A small network was trained on invented records. Each row is its activation on one of them, seen along a few directions.
Each row is followed by the record's values for the fields J, F, V, Y.
Not every record has every field; a missing one is written none.
Other fields move the rows too, some of them a lot.
(in the rows, 500 means zero)
Strong random noise was added to every row along 3 fixed directions; ignore it. To show where, here is one row again and again, with new noise each time:
[478 529 493 470 481 492 618 621 536 403 488 518 605 639 614 709 473 506
 674 693 555 591 560 344 521 630 501]
[567 532 531 595 576 370 512 572 511 574 502 437 521 617 582 587 530 425
 531 536 585 483 451 389 558 608 443]
[592 576 597 588 690 364 541 600 557 609 477 365 600 699 567 642 508 406
 467 591 598 535 481 356 613 642 552]
[580 676 592 546 616 398 593 544 588 579 498 353 603 639 544 662 522 385
 493 636 557 529 472 321 568 650 573]
[499 344 357 631 322 373 408 547 370 486 551 642 320 449 642 439 572 500
 696 374 578 362 389 495 442 516 148]

[587 517 574 572 656 456 412 385 480 638 408 384 414 389 361 281 553 452
 310 305 399 431 407 641 560 370 533]	{J: j1, F: f2, V: v1, Y: y2}
[519 441 506 546 594 420 490 618 484 495 529 515 585 727 571 653 472 492
 532 579 632 546 574 334 559 625 434]	{J: j1, F: f2, V: v4, Y: y2}
[485 309 497 526 442 647 339 566 457 444 591 490 512 555 552 565 484 544
 577 482 472 496 501 695 582 482 430]	{J: j2, F: none, V: v1, Y: y1}
[368 525 401 456 225 605 479 419 466 376 480 613 309 272 558 303 565 572
 647 396 436 394 440 571 367 416 331]	{J: j2, F: none, V: v6, Y: y2}
[410 392 478 371 413 669 503 527 470 347 488 536 574 546 574 620 426 613
 646 591 521 537 556 527 517 524 495]	{J: j2, F: none, V: v2, Y: y2}
[388 148 412 590 520 428 377 682 431 437 411 692 423 641 647 440 468 601
 569 345 636 556 513 547 482 454 320]	{J: j1, F: f2, V: v4, Y: y2}
[500 396 562 516 613 578 500 622 611 462 398 509 547 603 536 487 454 583
 465 539 502 576 595 534 604 481 680]	{J: j2, F: none, V: v7, Y: y1}
[513 591 500 449 256 567 589 374 536 465 639 511 483 352 472 510 567 461
 549 570 388 438 389 475 409 476 439]	{J: j2, F: none, V: v4, Y: y1}
[478 608 561 504 652 521 589 502 577 531 439 341 607 581 505 530 499 565
 420 570 484 634 586 485 511 440 663]	{J: j2, F: none, V: v6, Y: y2}
[497 705 598 532 599 526 568 552 631 580 555 341 628 605 530 590 492 437
 418 586 425 594 479 439 568 500 690]	{J: j2, F: none, V: v6, Y: y1}
[491 329 387 415 268 551 488 448 398 383 533 712 358 303 479 360 472 534
 638 412 424 331 464 626 382 444 293]	{J: j2, F: none, V: v3, Y: y1}
[460 506 458 297 279 705 519 439 494 313 516 572 521 326 474 531 510 520
 623 630 358 567 549 564 448 455 501]	{J: j1, F: f1, V: v1, Y: y1}
[590 781 544 392 529 458 593 267 506 579 581 372 535 317 374 477 579 363
 325 528 444 441 436 449 475 559 603]	{J: j1, F: f1, V: v3, Y: y2}
[596 474 608 475 736 408 504 508 496 657 445 325 596 601 448 462 482 446
 292 460 516 454 537 564 586 505 599]	{J: j2, F: none, V: v5, Y: y2}
[438 441 436 515 533 484 477 565 440 479 491 531 512 483 569 507 491 606
 499 459 527 585 533 535 491 476 493]	{J: j1, F: f1, V: v6, Y: y2}
[431 628 484 353 404 687 604 583 626 307 562 482 667 546 624 744 445 615
 697 741 466 647 586 401 459 630 659]	{J: j1, F: f1, V: v2, Y: y1}
[579 625 632 335 637 519 541 410 536 513 427 359 628 467 414 533 465 423
 318 596 491 555 511 497 574 559 697]	{J: j1, F: f1, V: v2, Y: y2}
[534 487 532 390 517 485 582 453 446 480 595 535 630 569 461 682 463 402
 485 641 565 525 556 390 567 597 558]	{J: j2, F: none, V: v3, Y: y2}
[352 472 339 641 554 397 559 635 520 437 323 640 472 627 633 464 488 611
 640 492 569 588 656 305 400 507 515]	{J: j1, F: f2, V: v7, Y: y2}
[571 714 521 579 474 535 519 408 652 510 537 401 479 493 438 522 545 441
 494 542 466 541 444 487 441 498 603]	{J: j1, F: f2, V: v7, Y: y1}
[437 555 485 401 338 559 643 415 525 344 471 579 491 383 464 458 581 520
 554 607 406 501 514 469 390 471 519]	{J: j2, F: none, V: v4, Y: y2}
[463 610 616 560 718 464 509 574 624 578 456 402 547 642 520 479 497 471
 336 501 553 576 494 438 546 557 618]	{J: j1, F: f2, V: v6, Y: y2}
[462 671 427 545 240 715 578 436 650 368 525 509 499 381 551 530 490 590
 633 587 406 598 503 438 341 476 520]	{J: j1, F: f2, V: v7, Y: y1}
[501 336 467 685 532 506 367 570 461 579 489 481 423 615 577 347 513 578
 501 288 510 457 418 620 564 469 450]	{J: j2, F: none, V: v7, Y: y2}
[495 382 441 361 418 500 555 465 424 412 494 616 457 440 443 488 470 473
 574 507 498 428 517 520 441 537 462]	{J: j2, F: none, V: v3, Y: y2}
[524 381 407 539 534 354 472 556 387 500 499 651 464 596 517 559 511 473
 566 443 618 507 513 443 535 520 344]	{J: j1, F: f2, V: v3, Y: y2}
[459 367 491 553 703 400 451 585 408 557 400 542 444 538 561 368 476 565
 450 355 579 506 565 527 486 383 468]	{J: j2, F: none, V: v6, Y: y2}
[577 635 567 803 755 358 414 447 633 830 391 278 379 485 486 216 610 453
 281 223 453 393 341 506 472 426 626]	{J: j2, F: none, V: v7, Y: y1}
[499 293 504 522 599 505 423 631 422 485 325 582 476 548 513 446 493 545
 524 447 526 536 582 567 536 441 481]	{J: j1, F: f1, V: v1, Y: y2}
[431 430 430 495 416 584 474 637 484 392 529 591 523 548 611 479 499 632
 600 462 452 590 552 576 495 482 504]	{J: j1, F: f1, V: v6, Y: y1}
[469 380 416 307 324 467 527 415 404 394 505 648 468 330 484 480 505 499
 565 530 509 465 554 556 430 515 377]	{J: j1, F: f1, V: v5, Y: y2}
[506 586 570 419 580 416 638 458 546 502 489 439 582 529 440 629 526 442
 418 642 548 525 501 372 508 578 609]	{J: j2, F: none, V: v4, Y: y2}
[483 442 467 508 469 562 475 514 533 482 524 413 523 555 568 499 531 567
 550 471 444 527 462 535 482 446 506]	{J: j2, F: none, V: v4, Y: y1}
[318 289 262 645 220 626 374 583 411 427 556 643 253 381 617 373 529 728
 774 303 480 482 440 634 335 405 226]	{J: j2, F: none, V: v7, Y: y2}
[381 312 461 545 607 644 493 766 553 466 488 529 566 708 632 629 394 692
 667 550 534 711 598 493 536 552 563]	{J: j2, F: none, V: v7, Y: y1}
[458 419 497 463 624 460 545 577 517 439 369 592 565 610 542 514 427 569
 471 630 608 590 648 453 624 524 642]	{J: j2, F: none, V: v7, Y: y2}
[563 299 597 679 768 472 241 629 482 667 496 363 450 634 534 413 490 478
 357 289 550 457 468 691 634 435 525]	{J: j2, F: none, V: v1, Y: y1}
[563 572 618 581 489 655 487 466 644 550 526 317 568 578 458 535 445 548
 417 537 473 568 508 526 536 464 643]	{J: j2, F: none, V: v7, Y: y2}
[409 532 380 716 515 302 522 483 466 580 421 579 353 438 597 346 511 509
 560 343 578 446 456 404 387 473 414]	{J: j2, F: none, V: v7, Y: y1}

Here are new rows. What are their fields?
[503 731 470 494 463 436 568 316 497 560 560 432 440 318 421 439 575 414
 408 478 445 407 466 474 434 433 472]	{J: j2, F: none, V: v6, Y: y2}
[550 137 495 469 687 420 405 647 351 510 395 638 470 625 460 392 400 546
 422 395 575 443 556 669 607 487 457]	{J: j2, F: none, V: v3, Y: y2}
[457 488 388 562 504 521 523 588 524 457 395 595 441 603 571 378 477 572
 543 430 525 556 522 506 454 471 483]	{J: j1, F: f2, V: v7, Y: y2}
[575 551 800 543 811 620 427 651 623 665 521 195 753 804 488 726 401 464
 326 580 553 666 535 500 708 602 769]	{J: j2, F: none, V: v1, Y: y2}
[388 608 473 438 331 568 609 472 575 351 453 601 522 450 546 559 488 531
 614 652 507 532 556 349 454 531 612]	{J: j2, F: none, V: v7, Y: y2}
[590 228 596 624 760 379 244 646 395 667 375 503 416 571 512 340 455 482
 337 256 636 488 472 644 619 437 443]	{J: j1, F: f1, V: v1, Y: y2}
[472 317 464 360 397 613 420 484 357 367 457 655 438 319 481 375 457 569
 533 411 457 501 543 682 461 403 414]	{J: j1, F: f1, V: v1, Y: y2}
[438 423 493 569 527 512 433 608 448 476 432 558 520 584 609 430 448 592
 512 408 511 509 524 532 529 397 499]	{J: j2, F: none, V: v6, Y: y2}
[566 649 657 663 715 457 396 486 639 751 446 298 492 560 422 422 503 371
 249 350 512 528 413 482 496 466 617]	{J: j1, F: f2, V: v1, Y: y2}
[441 446 426 693 557 424 434 598 481 646 532 457 416 572 558 460 500 560
 492 351 567 538 445 490 495 482 464]	{J: j2, F: none, V: v7, Y: y2}
[489 398 367 455 302 386 504 365 357 468 602 671 368 331 472 465 560 423
 560 405 537 335 419 487 416 482 266]	{J: j2, F: none, V: v3, Y: y2}
[457 323 495 639 441 557 297 546 371 508 598 580 411 512 629 390 524 577
 557 347 561 442 468 616 530 418 293]	{J: j2, F: none, V: v6, Y: y2}
[465 629 476 595 496 399 556 443 603 581 459 424 422 438 478 465 558 501
 429 475 524 451 402 386 402 501 556]	{J: j2, F: none, V: v7, Y: y2}
[517 616 517 358 231 652 643 374 573 378 626 469 557 388 450 622 489 472
 641 649 377 478 448 466 396 565 497]	{J: j2, F: none, V: v4, Y: y1}
[549 267 451 525 543 348 414 516 330 569 582 598 474 561 513 509 502 450
 450 377 622 423 473 536 568 506 321]	{J: j2, F: none, V: v3, Y: y2}
[534 475 619 599 709 445 427 587 585 618 345 442 506 616 499 381 446 517
 309 446 570 508 530 505 622 467 678]	{J: j2, F: none, V: v7, Y: y2}
[458 439 579 616 620 486 374 636 599 534 491 475 562 691 571 479 496 592
 448 429 496 599 519 569 572 445 551]	{J: j1, F: f2, V: v6, Y: y1}
[505 312 486 417 453 567 433 510 383 430 408 622 463 379 444 392 489 525
 482 440 441 521 565 646 481 387 460]	{J: j1, F: f1, V: v1, Y: y2}
[507 668 635 394 685 586 577 569 640 484 395 374 686 602 487 550 459 471
 379 641 416 693 621 452 611 494 828]	{J: j1, F: f1, V: v6, Y: y1}
